Each row below holds a small network's activations on one input, seen along a few directions.
Each table varies a few parts of the input and shows all the possible inputs, shuffled.
Descriptions start from the smaller parts, as in this example, which fits no table here: ring(5) and (point or line(11) or (values(3) and line(4))).
Shared parts are said once, and a part with two or three values counts as separate values.
In the rows, zero is written as 128.

Other details of the inputs vary at random and push rows far along two fixed directions, the same in every table; ignore that.

A family of inputs:
r1: [136 128 143 136 123 113 118 112 143 104 104 134 141 137 130 110]
r2: [ 60 143  66  96 130 129  82 175  92 134 138 120 127 120 146 140]
r3: [136 124 137 131 119 108 131 115 152 102  92 129 132 137 125 117]
r4: [132 116 142 147 147 129 128 112 118 104  93 136 130 122 138 126]
r5: [142 124 137 140 131 112 139 119 125 100  84 136 121 126 125 126]
r6: [ 64 155  57  78 114 129  97 171 101 157 157 121 115 113 119 143]
r7: [179 106 170 145 135 153 173  97 133 197 203 113 133 123 120 146]
r8: [166 106 174 147 136 155 175  92 135 200 203 106 136 121 126 150]
r9: [144 127 135 144 133 115 131 122 119 100  88 133 122 131 127 122]
r10: [142 129 136 141 129 116 119 123 143 101 100 137 132 145 131 114]
r11: [139 124 138 151 143 124 128 122 116 103  93 135 127 130 134 120]
r12: [129 118 142 143 139 125 121 112 144 104 101 135 137 135 138 124]
r13: [144 124 139 142 131 115 132 119 120  99  89 138 123 126 128 121]
r14: [138 127 144 140 131 117 125 113 117 103  97 133 134 122 129 112]
r15: [ 74 159  98 100 120 157 114 177 110 123 120 136 120  83  94 147]
r16: [139 120 141 148 141 125 129 119 117 102  95 140 127 125 135 119]
r17: [129 113 108 131 131  79 106 111 106 122 117 112 137 160 168 111]
r18: [ 64 164  89  94 124 172  95 196 100 113 119 146 117  76  98 133]
r19: [169 105 128 122 115  95 162  96 132 213 213  82 132 158 146 145]
r20: [ 48 164  46  70 115 146  77 208  89 158 174 122 121 102 121 146]
r21: [185 115 166 144 131 149 174 106 134 197 202 112 127 131 118 144]
r22: [ 91 156 112  87 104 187 141 177 146 205 223 119 126  89  79 173]
r23: [145 125 140 142 136 120 128 121 118 101  94 141 125 125 131 116]
r24: [ 82 157  98 101 129 168 102 182 102 121 128 147 120  83 100 140]
r25: [141 123 137 137 131 111 136 114 124 100  84 134 125 124 123 126]
r26: [141 123 140 137 127 116 132 116 122 101  91 131 126 123 127 114]
r27: [136 122 139 143 133 121 121 120 142 101 101 141 134 138 136 117]
r28: [103 142 130 105 127 204 151 173 149 207 241 121 120 104 100 172]
r29: [140 128 143 139 133 118 136 126 124  92  93 136 118 132 128 118]
r30: [139 123 139 135 127 112 138 115 126 102  85 129 125 123 124 119]
r31: [ 80 160  92 105 126 159 116 187 109 121 116 139 111  92  96 152]
r32: [127 116 107 128 132  85 105  98 106 124 116 121 132 158 161 106]
r33: [ 52 156  91 101 136 182  99 192 102 118 119 143 118  74 108 144]
r34: [173 107 170 138 122 150 168  98 161 199 210 109 139 136 122 137]
r35: [130 122 138 148 140 126 123 120 143 104  98 133 133 143 140 125]
r36: [176 106 171 143 131 154 176  98 135 199 204 108 132 122 122 139]
r37: [ 34 160  49  75 127 163  79 192  87 163 172 128 118  99 124 151]
r38: [139 126 135 136 123 108 131 119 150  99  90 137 129 140 126 124]
r39: [139 129 132 138 124 108 130 122 149 100  89 132 128 145 126 125]
r40: [141 128 144 140 137 122 132 127 122  94  98 139 120 132 131 113]
r41: [124 120 145 143 134 123 121 108 144 107 103 131 141 135 138 121]
r42: [ 61 167  89  94 126 164 111 203 109 102 110 147 105  87  94 148]
r43: [130 119 141 146 139 126 124 117 144 103 100 138 133 137 141 124]
r44: [136 125 136 146 134 121 121 123 141 103 101 136 133 143 135 118]
r45: [109 143  81  78 103 161 141 157 112 229 252  99 119 114 117 159]
r46: [137 126 142 139 127 113 129 112 120 102  92 131 131 123 126 117]
r47: [132 122 145 145 137 122 126 112 116 105  97 133 135 121 133 116]
r48: [139 125 141 134 123 117 120 117 145 103 103 134 136 137 131 106]
r49: [170 104 130 125 120 119 161  86 122 210 221  93 134 157 153 131]
r50: [141 125 139 136 127 115 117 116 143 100 100 139 137 138 130 113]
r51: [ 46 167  46  68 116 151  76 194  87 159 171 131 117 101 115 140]
r52: [178 112 164 132 116 137 175  98 166 196 200 110 134 137 111 152]
r53: [138 124 139 133 119 112 124 116 148 101  97 131 133 137 128 112]
r54: [176 108 169 140 126 149 166  97 158 197 209 114 140 137 121 144]
r55: [132 125 143 141 135 122 125 125 146  94 104 139 129 145 136 114]
r56: [132 119 104 123 123  75 109  98 111 121 111 118 127 159 155 107]
r57: [138 128 141 135 124 113 129 126 150  92 100 136 125 146 129 116]
r58: [135 129 139 133 124 110 135 125 154  92  94 135 124 146 126 121]
r59: [127 117 143 141 135 126 123 113 146 106 101 131 137 135 139 117]
r60: [142 126 137 137 123 112 125 120 146  99  96 139 130 140 129 119]
r61: [135 123 145 145 143 127 133 126 121  95  99 138 122 131 135 116]
r62: [134 117 104 125 122  69 111 111 112 120 113 108 132 160 161 113]
r63: [176 108 129 120 115 113 160  87 124 208 220  93 132 158 150 128]
r64: [134 120  97 118 117  77 125 102 116 117 107 111 126 157 157 111]
r65: [ 48 154  52  83 125 150  86 180  89 133 142 127 120 109 138 138]
r66: [141 129 134 140 124 111 124 122 145 100  95 134 130 145 128 120]
r67: [141 124 138 135 123 111 122 115 145 100  96 136 134 138 127 119]
r68: [183 110 167 138 125 145 177  98 136 196 199 111 129 123 113 149]
r69: [129 120 146 147 149 131 135 123 123  97  97 136 121 130 141 123]
r70: [130 123 144 141 128 118 119 111 142 106 105 133 142 136 133 114]
r71: [133 120 139 153 149 129 130 119 118 105  93 133 126 129 140 127]
r72: [142 126 139 138 127 116 120 121 143 100 101 141 133 140 132 113]
r73: [ 75 163 100  97 122 166 101 194 132 112 136 148 118 106 103 135]
r74: [133 117 142 150 147 129 131 117 119 104  93 138 126 124 140 126]
r75: [175 114 169 134 112 139 169  95 163 197 208 107 140 137 114 144]
Each input here is: line(5) and (values(3) or (values(2) and line(6))).
Changing only the line(5) part turns r55 into r28. The same change can be made to r11. Which row results?
> r71
Changing only the line(5) part turns r49 into r64. The same change can be made to r32. Which row results?
> r6
Which other rows does r39 become when the values(2) part takes its other values? List them by row number.
> r31
Which other rows does r15 become when the line(6) part takes its other values? List them by row number.
> r5, r25, r30, r31, r42
Which other rows does r25 become when the line(5) part takes its other values? List them by row number.
> r4, r7, r24, r68

A family of inputs:
r76: [224  86 206 179 137 104 188  52 166 149 142 113 136 168 142 123]
r77: [ 84 143  90 114 125 107  86 148 114  82  72 138 129 125 134 117]
r78: [104 139 104 101 122 159 131 158 115 185 200 114 122 112 119 150]
r79: [101 138  97 119 126  94  93 137 114  68  60 140 125 137 141 105]
r80: [ 85 144  87 113 124 109  90 149 114  78  71 139 126 127 136 115]
r81: [118 131 112 110 124 152 136 140 120 185 196 114 125 120 126 147]
r82: [108 135 108 106 124 157 129 148 117 191 201 114 127 113 119 153]
r83: [144 131 154 122 123 183 164 143 155 204 224 121 128 110  97 160]
r84: [ 86 149 113 124 134 136  93 160 116  58  49 156 125 102 116 114]
r85: [ 81 139  88 117 133 113  85 150 104  79  71 140 127 124 142 115]
r86: [ 83 150 107 123 134 142 102 170 119  69  64 154 119 103 113 128]
r87: [198  95 192 174 137  95 156  59 153 100  89 128 141 159 145 101]
r88: [118 138 106 105 121 154 131 153 112 190 203 116 123 115 119 149]
r89: [143 130 155 123 122 179 159 139 151 193 213 123 130 109 100 155]
r90: [204  92 164 161 127  63 151  53 140 123 111 111 138 180 161 101]
r91: [203  84 171 170 131  54 150  38 148 107  86 111 143 186 171  95]
r92: [101 141 120 130 136 133 111 151 115  71  63 149 122 107 119 124]
r93: [109 139 105 100 122 161 133 156 114 192 209 117 120 113 117 151]
r94: [ 76 153 104 120 135 140  92 170 109  57  48 157 121  94 113 121]
r95: [212  90 198 178 138  97 172  58 166 121 113 121 137 169 146 113]
r96: [107 141 106  97 114 155 134 157 126 186 201 113 123 113 112 151]
What do these inputs look like to the network?
> ring(9) or (values(2) and line(6))
Which other rows does r88 become when the values(2) part takes its other values? List them by row number.
> r90
Which other rows does r85 become when the values(2) part takes its other values? List them by row number.
> r91

A family of inputs:
r97: [132 136 148 132 114 100 121 110 151  88  76 129 142 124 110 121]
r98: [173 100 185 162 145 148 166  92 134 178 192 109 130 138 141 130]
r99: [ 67 160  49  78 120 157  90 209  96 213 235 115 122 114 128 175]
r100: [205 115 171 131 117 126 173  84 125 179 188 117 127 124 112 120]
r101: [145 127 135 140 117  95 139 133 132  90  77 129 121 131 120 115]
r102: [134 132 142 139 129 101 135 132 151  82  80 126 125 150 123 135]
r103: [155 131 133 133 134 104 132 125 108  89  87 139 109 135 127 101]
r104: [ 67 156  55  75 111 158  82 192  95 217 225 113 132 106 112 161]
r105: [206 113 165 138 131 127 185 106 125 173 191 115 110 149 126 132]
r106: [119 113 145 144 150 111 126 107 104  99  76 132 130 120 142 120]
r107: [ 47 157  46  65 109 135 100 178 107 152 170 112 111 121 136 132]
r108: [128 117 149 157 153 128 121 126 114  82  95 135 126 141 157 115]
r109: [145 106 162 135 139 144 159  94 116 182 177 114 137 103 123 146]
r110: [140 121 115 149 144 114 136 108 104 103  70 132 115 128 140 126]
r111: [146 129 139 136 109  97 134 127 130  92  75 131 129 125 117 113]
r112: [181 114 175 144 121 138 166  85 178 180 184 132 131 153 113 140]
r113: [ 80 143 100 117 135 154  96 185 148  73  83 150 124 120 128 136]
r114: [ 54 147  54  77 107 105  82 151 102 102 103 121 122 135 147 105]
r115: [ 91 159  93  99 110 156 131 208 118 129 143 133 109  96  92 157]
r116: [189 104 154 149 131 137 180  75 120 196 170 108 126 129 129 147]
r117: [ 64 155  50  90 123 128  71 188  94 167 170 121 126 119 132 146]
r118: [182 101 178 141 118 147 161  85 181 178 182 116 152 129 124 134]
r119: [119 112 141 149 157 110 132 113 106  98  80 130 122 125 145 123]
r120: [135 129 134 143 137 118 125 125 160  81  89 156 118 162 131 127]
r121: [ 72 157 103 114 140 191 107 199 126 123 152 146 128 106 118 144]
r122: [100 129  76 114 121  80  61 125  96 108  97 126 149 141 147 108]
r123: [143 120 113 150 147 116 140 115 102  98  75 133 113 137 147 135]
r124: [181  99 174 149 130 146 169  99 183 177 183 112 136 146 131 139]
r125: [ 52 161  47  54 105 163 120 197 110 201 237 105 107 115 132 163]
r126: [107 147 132 123 117 111 112 141 144  83  69 133 131 123 106 127]
r127: [132 118 144 139 128 126 114 120 162  89  78 139 141 134 135 113]
r128: [156 132 137 128 127 105 127 119 106  91  84 141 117 129 124  98]
r129: [124 118 155 152 143 128 111 112 113  90  87 136 135 127 145 104]
r130: [133 132 141 137 122 116 113 103 160  87  84 160 135 136 118 114]
r131: [128 124 145 156 146 131 117 123 140  86  90 140 139 141 144 103]
r132: [132 130 136 143 134 116 121 118 162  87  86 155 120 153 124 119]
r133: [129 125 150 148 135 132 108 108 138  86  88 145 154 124 137  98]
r134: [196 112 173 138 100 117 180  92 149 180 179 107 140 120 106 134]
r135: [131 133 144 139 126  99 131 125 153  88  77 124 126 141 116 126]
r136: [177 107 184 156 133 155 162  90 157 180 189 117 150 141 132 123]
r137: [190 103 153 147 127 137 176  67 120 194 172 110 134 118 125 145]
r138: [ 72 151 118 101 126 207 109 177 105 173 199 133 131  65  98 150]
r139: [122 111 139 149 159 111 136 120 104  93  84 131 120 134 153 132]
r140: [ 54 146  52  73 105 106  78 143 101  97 105 122 130 125 140 103]
Changing only one part turns r117 into r99. The same change can be made to r132. Which row results?
> r120
Changing only one part turns r133 into r136. The same change can be made to r109. Which row results?
> r106
What do these inputs look like to the network?
> line(4) and (values(2) or ring(9))
Which other rows does r118 become when the line(4) part takes its other values? List them by row number.
> r113, r124, r127

A family of inputs:
r141: [103 153 122 111 117 161 125 168 142 121 127 144 122  98  90 142]
r142: [143 118 152 147 133 119 129 109 151 103 102 134 136 144 136 116]
r143: [159 118 127 111 108 121 157 107 135 213 220  96 130 142 127 146]
r144: [175 109 145 142 120  82 145  84 140 126 120 115 132 164 146 111]
r145: [105 131 112 141 146 107  99 133  98  51  34 148 122 124 145 107]
r146: [159 115 152 130 124 152 162 113 156 203 218 110 133 139 124 149]
r147: [139 116 129 137 130 100 119 105 136 112 112 125 136 157 152 111]
r148: [ 99 152 112 107 116 153 122 168 135 124 129 138 120 105  99 140]
r149: [149 122 137 136 122  98 134 111 141 107 101 127 128 147 132 119]
r150: [ 99 142 120 122 138 166 125 162 107 127 128 138 120  92 111 141]
r151: [ 88 139  88 107 132 135 106 153  83 143 141 122 122 109 134 135]
r152: [102 143 129 126 138 174 126 163 113 121 122 145 121  86 103 141]
r153: [161 102 138 144 127  80 128  77 135 133 129 108 143 173 166 106]
r154: [ 93 140  99 111 135 146 113 157  92 137 139 129 119 105 127 139]
r155: [145 120 160 150 133 127 131 110 157  98  97 141 137 137 128 117]
What do these inputs look like to the network?
> values(3) and line(5)
Changing only the line(5) part turns r147 into r153. The same change can be made to r144. Which row results?
> r143
A walk changes only the line(5) part. It starts at r151 and steps to r154. List the rest of the walk in order.
> r145, r150, r152

A family of inputs:
r156: [ 86 139 112 140 151 126  87 154 113  31  24 163 123 121 139 108]
r157: [189 103 184 159 133 136 175  81 137 169 160 115 133 127 123 132]
r158: [ 72 165 105  90 121 201 119 207 108 162 177 139 117  59  74 164]
r159: [ 98 138 132 114 128 189 131 161 144 169 182 132 130  94 102 156]
r160: [170 113 162 168 133  73 132  83 154  28   7 148 130 161 140  91]
r161: [ 62 160 101  96 132 217 112 202 116 169 191 144 122  69  91 163]
r162: [214  81 208 176 140 118 189  54 174 165 164 110 138 166 146 131]
r163: [ 43 167  93 112 128 145  66 192 130  36  36 163 131  98 109 118]
r164: [120 150 132 111 118 179 140 175 153 160 184 138 118 107  91 152]
r165: [  8 178  18  75 121 125  38 221  80  57  54 152 115 101 128 128]
r166: [ 62 160  63  70 115 166 109 192 101 185 206 116 111 102 112 157]
r167: [172 111 171 170 133  74 116  82 158  28  16 152 140 164 148  78]
r168: [115 120 102 132 129  59  87 100 105  50  34 133 134 161 171  81]
r169: [ 79 163 106  93 124 199 131 211 111 165 182 137 109  67  76 171]
r170: [134 119 115 115 118 119 134 112 119 180 188 104 133 138 142 131]
r171: [146 123 155 140 139 164 150 121 123 162 167 128 130 111 118 140]
r172: [136 119 113 117 120 117 142 118 120 179 189 103 126 144 143 136]
r173: [177 103 137 138 125  90 152  82 133 185 180 100 132 169 150 132]
r174: [217  91 208 175 132 111 188  60 182 159 160 108 142 172 138 128]
r175: [173 102 139 133 122  97 159  82 128 180 183  98 130 167 157 124]
r176: [187 104 179 161 145 141 176  90 134 165 167 119 127 138 133 137]
r177: [133 127 140 149 136  93 121 115 132  34  13 151 124 132 132 106]
r178: [ 67 157  59  75 115 164 106 196 103 185 200 116 117 102 115 157]
r179: [154 101 122 154 134  37  98  69 116  51  25 124 143 179 184  74]
r180: [100 141  88  96 116 137 112 149 113 189 194 115 129 120 120 148]
r181: [ 94 149 115 127 124 118  91 149 134  29  17 163 128 114 112 104]
r182: [139 120 113 116 117 118 129 113 121 183 184 106 135 139 139 137]
r183: [ 76 141  76 109 128  82  68 136  95  50  40 138 127 138 155  92]
r184: [228  88 210 170 127 109 197  43 165 165 154 111 140 149 128 126]
r185: [190 105 180 159 136 136 182  89 137 168 160 115 124 132 124 139]
What do these inputs look like to the network?
> values(2) and (line(6) or ring(9))
Changing only the values(2) part turns r157 into r185. The same change can be made to r171. Which row results?
> r176
A walk changes only the line(6) part. It starts at r173 and steps to r165. List the rest of the walk in order.
> r178, r172, r175, r166
